A small network was trained on invented records. Each row is its activation on one of them, seen along a few directions.
Here are examples, each followed by its value of one field, Z.
The word absent means that the record has no Z.
The largest differences between rows may come from other fields.
Strong random noise was added to every row along 5 fixed directions; ignore it. To show where, here is one row again and again, with new noise each time:
[ 115   54   48 -135  -19   68  135 -116   16 -131    0  315  167   95
  148 -159  -39   49   38]
[ 164    2  132 -354   -8  -84    0  116   51  149   -9  158 -109   38
  -21 -186  -97  269 -140]
[ 167  167 -203  130  145  300   83 -389  212 -251  -52   84  209   51
   90  134    5 -360   53]
[ 325   37 -409 -140   35  236  -71 -203  388  342 -167   59   51    3
  108  168 -291  -38 -170]
[ 260  149  152   48   37   25   99   91  319  265   43  405 -299 -123
  -36  231 -133   62  146]
[ 218   37 -230 -233   56  171  -47 -197  166   40 -117  -24  108   84
   40  -46 -129  -27 -205]
[ -31  113  154  254  228  -89  138  -80  236  -45  144  234   90 -119
  219   92  107 -256  332]

[  99 -118 -119 -391  -82 -151   -3   68   21  345   -7  252  109   59
  282 -322 -246  343 -111]
z2
[-356 -272   75   75 -121 -183    9   59 -142  -67   14 -172  430   29
  193   -3   47  -74   69]
z5
[ 224  196   17 -136   52  192   34 -111   21 -171  -10   72 -199   61
 -208  -19   15  -35  -94]
z2
[-253  -58  199  -61   48 -291  129   77 -211 -141  168  207  247   21
  317 -443  154  106  203]
z6
[  95   15 -289   45   85  333  -78 -347  199 -176 -142 -247  322   73
   -1  233  -27 -360 -146]
z13
[ 104 -117 -430  160  177  190 -167 -237  563  347  -95 -285  429 -110
  215  444 -152 -443  -55]
z10
[-174   36  250  222 -104 -128  234   45 -194 -227   90  354   37    9
  161 -100  100   43  335]
z15
[  96  -35  143   38 -234  -52  -45  366   13  403  -28  132 -478 -123
 -257  258 -167  337   -6]
absent
[-181  -53  248   20 -136 -225  176  151 -270 -110  110  308   38   18
  168 -243   61  199  218]
z4
[ 130    2  349 -357  -94   92   79   -5 -208 -423   18  198  151  210
 -175 -222   65  155 -170]
z1
[ -57  -33  347   40  -45   18  -11   57  -53 -294   -3 -152  -23   31
 -295  235   94 -121  -34]
z3
[  77  114  570  -18  120  -25  -51  240   43 -214  107 -198 -373  -66
 -559  229  249  -81  -76]
z12
[-113   93  -43   12  169  -56  -11  -73 -126 -156   50 -184 -102   -4
  -21 -208  166  -62  -12]
z14
[ -39  -90 -149 -290   50 -168 -181  134  -51  257  -26 -281 -179  -18
  -75 -208  -64  210 -264]
z6
[ 163  -15   11 -113  111   88 -172    8  275  143  -66 -278  -36  -38
 -199  258  -44 -121 -202]
z1
[ 140   49 -322   81   92  339  -71 -332  175 -132 -102 -173  283   50
   17  183  -13 -326 -106]
absent
[ -49    8  152 -108   10  -39  -27  109  -93 -104   32 -120  -82   18
 -171 -100  117   66  -93]
z9
[ 231  -68   16 -736 -430  255  -18  -55 -500 -404 -277  -30   11  426
 -342 -410 -169  486 -575]
z3
[ 321  -31 -609 -107 -339  507   49 -315  118  170 -291  221  309  192
  172  126 -381   52 -182]
z10
[ 266  111  -49 -329   67  125  -39  -94   26  -49  -58   48 -124   96
 -120 -144  -64  111 -230]
z13
[-135  -80  -39  111  287 -179  -81  -45  290  189   73 -185  305 -118
  306   41   85 -253  127]
z15
[ 136 -152 -258 -297 -117  -25   -7    6  175  437  -97  223  250   26
  345 -137 -295  240  -89]
z4
[ 254   17  412 -443  -95  -74 -105  394  -14  185  -14  -28 -495   12
 -496  -19  -35  413 -314]
z12
[  65    3   63  -57 -283  238  284 -184 -232 -384   -4  574  325  188
  154 -139  -89  100  114]
z8
[ 246  -35   42 -224 -257  -11   18  237  109  411  -81  306 -255   21
  -92   64 -271  385 -111]
z11
[-110  -84   42  -69  -38 -235   83  203   10  347   96  315   18  -98
  313 -222  -75  292  160]
z7
[  14    1 -440 -223  143   49 -139 -159   24  168  -83 -281   69   30
  153 -280  -37   27 -227]
z7
[-202 -102  -23   65 -112   15   76 -163 -280 -436  -14  -51  472  192
  159 -192  139 -131   38]
z11
[ -70  -31 -149  166  -57    9  -50   67    6  175  -39  -75 -167  -90
  -50  147  -68   43    2]
z14
[  13  -12  631 -395 -157 -130  240  148 -363 -473  141  450  187  208
  -10 -476  153  293   44]
z5
[-119 -104  113  -97   72 -359   23  221   40  306  134  206   33 -108
  286 -250  -19  220  141]
z9
[  48  220 -156  167  175  378  114 -489  -25 -627   -7  -80  289  117
    7    4  209 -497   65]
z8

Which value of Z does each new row have?
[ 294  -73 -318 -261 -188  228 -155   52  229  507 -211  -75 -202  -17
 -164  248 -367  222 -327]
z8
[-131  140  311  378  176 -144  -37  215   15  -43  145 -181 -563 -240
 -370  294  211 -141  168]
z14
[-188   19  219  110   94 -166  271 -105 -123 -304  203  492  416   21
  464 -361  154  -41  383]
z14
[ -17   67   27   79   45  264   86 -318  -66 -560   12  -33  298  134
  -88   62  123 -345  -18]
z2
[-281  -89 -211  113  273 -172 -195 -163   17 -160  -19 -703  250  -14
   64  -48  212 -410  -87]
z11
[ -90 -287  389 -485 -269 -196  -28  269 -289 -114  -10  -19  180  161
 -136 -248  -55  366 -266]
z5
[  85  -34  169 -263  172 -352  -49  232  251  451  127  158 -198 -163
  127 -111 -128  189   24]
z2
[-184 -141  -97 -211 -185 -285  -13  245 -344  254  -21   65    3   65
  278 -532  -38  511  -17]
absent
[  53  -90 -579 -113 -159  136 -141  -72  -11  342 -197 -179    3   55
   97  -66 -250  161 -238]
z6
[  27 -138  266  -66 -194 -153   61  301   95  382   31  371  -13  -51
  108   76 -163  330  107]
z15
[ 121 -144  -96 -122 -568  381  306 -239 -206 -338 -167  700  694  362
  273  -92 -260  186   15]
z11
[ 197  282  266 -117  -74  322  204 -155 -310 -658   38  323 -193  177
 -334 -196  158   57  -45]
z7
[ 349  173  -61   87   73  321   -7 -152  318  -16  -57   77 -145  -28
 -245  397  -72 -225  -58]
z12
[ 348  108 -425 -110  110  122 -121  -79  367  495  -96   53 -253  -90
   38  110 -267   48 -138]
z9
[ 254  261 -443  116   12  466  -23 -387  -25 -274 -180 -143 -254   85
 -261  133  -54 -203 -178]
z14
[   4 -137  268 -323  370 -345 -374  284  323  286   65 -710 -184 -151
 -345  104  114  -99 -359]
z11
